These are the activations of a small neural network, seen along a few directions. Each row is one input.
In each table, some parts of the input vary, and every possible input appears once, in random order.
Descriptions start from the smaller parts, as in this example, which fits no table here: line(6) and (point or ring(9) or (values(3) and ring(8))).
Shared parts are said once, and a part with two or three values counts as separate values.

Table:
row 1: 33; -51; 17; 27; 9; 5; -16; -18; -21; -10; 12; 22; 11; 2; 30
row 2: 41; -39; 28; 45; 4; 3; -8; -42; -2; -21; 8; 20; 25; 7; 20
row 3: 28; -33; 30; 13; 19; -16; 29; -18; 24; 16; -21; 26; 28; 0; -21
row 4: 39; -39; -3; 21; 21; 2; -31; -18; -31; 1; 17; 30; 1; 8; 28
row 5: 45; -37; 8; -3; 30; -22; -15; -23; -25; 27; -8; 33; 36; 10; -16
row 6: -77; 61; -7; -14; -14; 3; -4; 34; -3; -19; 13; -60; -12; -29; -32
row 7: -32; 82; -16; -25; -16; 21; 34; 25; -4; -22; 17; -39; -56; 9; 4
row 8: 28; -43; 6; 0; 37; 4; -7; -1; -6; 19; -8; 29; 49; -3; -9
row 9: 27; -45; 23; 8; 20; -11; 19; -11; 8; 21; -30; 22; 33; -1; -9
row 10: -62; 56; -30; -53; -31; 23; -11; 26; 15; -25; -10; -33; -79; -9; 3
row 11: 30; -42; 44; 39; -6; -9; 17; -38; 10; -7; 18; 24; 0; -5; 18
row 12: -38; 61; -73; -29; -36; -12; 0; 29; 14; -3; 11; -50; -13; 5; -31
row 13: -62; 69; -25; -29; -36; 10; -8; 54; 20; 23; -19; -24; -25; 7; 16
What is each input in this table made of? -> values(5) or (values(2) and line(4))

Table:
row 14: -14; 16; 11; 30; -15; 19; 6; -16; -12; -35; 29; -38; -12; -12; 16
row 15: 47; -44; -15; -3; 16; -12; 20; -36; -14; 18; 2; 10; -7; 9; -13
row 16: -7; -32; 94; 50; 0; -23; 63; -12; 63; -2; -54; 13; 29; -16; -20
row 17: -19; 18; -34; -44; -13; -5; -8; 50; 17; 30; -19; 18; -12; 8; 14
row 18: -18; 15; -31; -50; -11; -4; -2; 40; 4; 17; -29; 2; -18; 16; -1
row 19: 51; -44; 0; -12; 22; -2; -14; 4; -30; 19; -7; 45; 27; 18; 17
row 20: -55; 24; -12; -20; -1; 4; -26; 46; 7; 26; -5; -7; 15; -14; -15
row 21: 13; 16; -3; 13; -19; 15; 13; -24; -2; -23; 19; -6; -48; 13; 32
row 22: -23; 21; 27; 19; -1; 30; -16; -19; -13; -31; 22; -21; -19; -26; 11
row 23: 50; -43; -17; -16; 32; 1; -1; -17; -13; -1; -11; 38; 15; 2; 2
row 24: -42; 38; -11; -33; 3; 8; -5; 30; 6; -7; -17; -32; 16; -18; -37
row 25: -34; 45; -25; 0; -4; -15; 17; 28; 14; -6; -2; -46; 11; 3; -45
row 26: 17; -34; 8; -1; 40; 0; -20; -12; -13; -13; 11; 16; 49; -18; -20
row 27: 20; -25; -14; 42; -13; -45; -1; -49; 10; 5; 18; -15; 25; -13; -44
row 28: -30; -1; 19; 21; -22; 19; -37; 4; -4; -11; 31; 4; -9; -20; 41
row 29: -1; 29; -42; -34; -9; -9; 30; 33; 14; 10; -14; -16; -25; 15; -17
row 30: -50; 24; -8; -34; -7; -4; -23; 40; 2; 8; -13; -23; 15; -6; -22
row 31: 18; -42; -4; 21; 18; -16; 1; -28; -10; 2; 24; -8; 29; -13; -36
row 32: 7; 15; 14; -9; -11; 23; -8; -22; 1; -28; 8; 8; -50; 6; 32
row 33: 19; -33; 21; 9; 39; 4; -33; 5; -34; 12; 9; 19; 65; -2; -6
row 34: 16; 22; -10; 23; -20; 4; 28; -23; -9; -23; 21; -9; -46; 14; 32
row 35: -31; 31; -24; -17; -3; 2; 14; 32; 1; 1; -3; -51; 10; -8; -41
row 36: 25; -35; 83; 30; -3; -19; 78; -20; 70; 13; -75; 32; -1; 12; 3
row 37: 18; -46; 9; 11; 30; -6; -38; 25; -30; 9; 13; 37; 69; -7; 8
row 38: -7; 47; -38; -18; 0; -14; 35; 19; 12; 17; -9; -13; -27; 20; -28
row 39: 46; -25; -26; 28; -7; -47; 14; -56; 5; 18; 1; 15; -10; 12; -23
row 40: 49; -42; -3; -6; 30; 2; -25; 16; -22; 23; -7; 50; 36; 21; 33
row 41: -2; 4; 15; -10; -22; 22; -21; -17; -9; -8; 11; 14; -44; 14; 47
row 42: -15; 32; 9; 44; -14; 12; 8; -25; -7; -31; 36; -41; -11; -6; 8
row 43: -12; 32; -26; -51; -2; 4; 5; 24; 15; 7; -24; -2; -25; 8; -24
row 44: -3; 3; 3; 3; -22; 21; -25; -5; 1; -1; 10; 22; -37; 7; 64
row 45: -34; 13; 28; 16; -10; 27; -29; -15; -20; -12; 26; -15; -9; -18; 30
What is each input in this table made of? -> values(2) and (point or (values(3) and line(5)))
Changing only the values(2) part turns row 31 into row 15. The same change can be made to row 22. Which row results? -> row 32
Which other rows does row 43 become when the values(2) part takes its other values? List them by row number. -> row 24
Which other rows does row 15 become when the values(3) part takes its other values? List them by row number. -> row 21, row 29
Which other rows does row 23 become when the line(5) part takes its other values? List them by row number. -> row 15, row 19, row 39, row 40

Table:
row 46: 45; -60; 55; 52; 25; 3; -39; -52; -22; 10; 20; 44; 60; -3; 17
row 47: 91; -83; 19; 21; 10; -29; -7; -60; -12; 8; -13; 74; 19; 36; 34
row 48: -47; 50; 5; 15; -23; 39; -17; 24; -13; -31; 44; -36; -56; -24; 33
row 49: 56; -89; 27; 52; 30; -7; -45; -67; -18; -2; 45; 32; 67; -14; 2
row 50: -10; 28; -45; -65; 10; -3; 1; 44; -8; 31; -30; 7; 14; 20; -16
row 51: -42; 11; -49; -39; 14; 9; -42; 54; -17; 18; -19; -13; 33; -16; -31
row 52: -53; 35; 10; -7; -35; 29; 5; 16; 2; -26; 20; -30; -62; -3; 47
row 53: 78; -65; 43; 24; 31; -5; -13; -53; -10; 9; -14; 71; 24; 15; 31
row 54: -59; 28; -9; 29; -41; 2; -17; 20; -29; -29; 56; -59; -43; -25; 20
row 55: -40; 32; -2; 24; -42; -2; 74; -10; 69; -31; -23; -73; -65; -32; -26
row 56: -26; 17; -34; -68; 6; 14; -25; 49; 4; 5; -29; 4; 25; 10; -16
row 57: 57; -68; 72; 28; 23; 9; -23; -44; -13; 1; -2; 63; 37; 17; 21
row 58: 53; -80; 64; 72; 25; -43; 83; -64; 47; 6; -30; 17; 52; -3; -28
row 59: -8; 63; -22; -17; -34; 17; 17; -3; 3; -7; 22; -20; -95; 11; 38
row 60: -36; 45; -18; -13; 0; -41; 69; 42; 57; 21; -53; -39; 33; -8; -87
row 61: -34; 61; -11; -12; -33; 25; 4; -3; 1; -12; 9; -16; -83; 7; 36
row 62: 0; 36; -60; -58; 12; -22; 6; 55; -12; 22; -22; 11; -5; 33; -29
row 63: -25; 39; -47; -38; 21; 4; -32; 51; -29; 7; 20; -35; 44; -22; -46
Changing only one part turns row 56 into row 57. The same change can be made to row 50. Which row results? -> row 53
What is each input in this table made of? -> values(3) and (point or line(5))
Which other rows agree with row 59 in the values(3) part? List them by row number. -> row 48, row 52, row 54, row 55, row 61
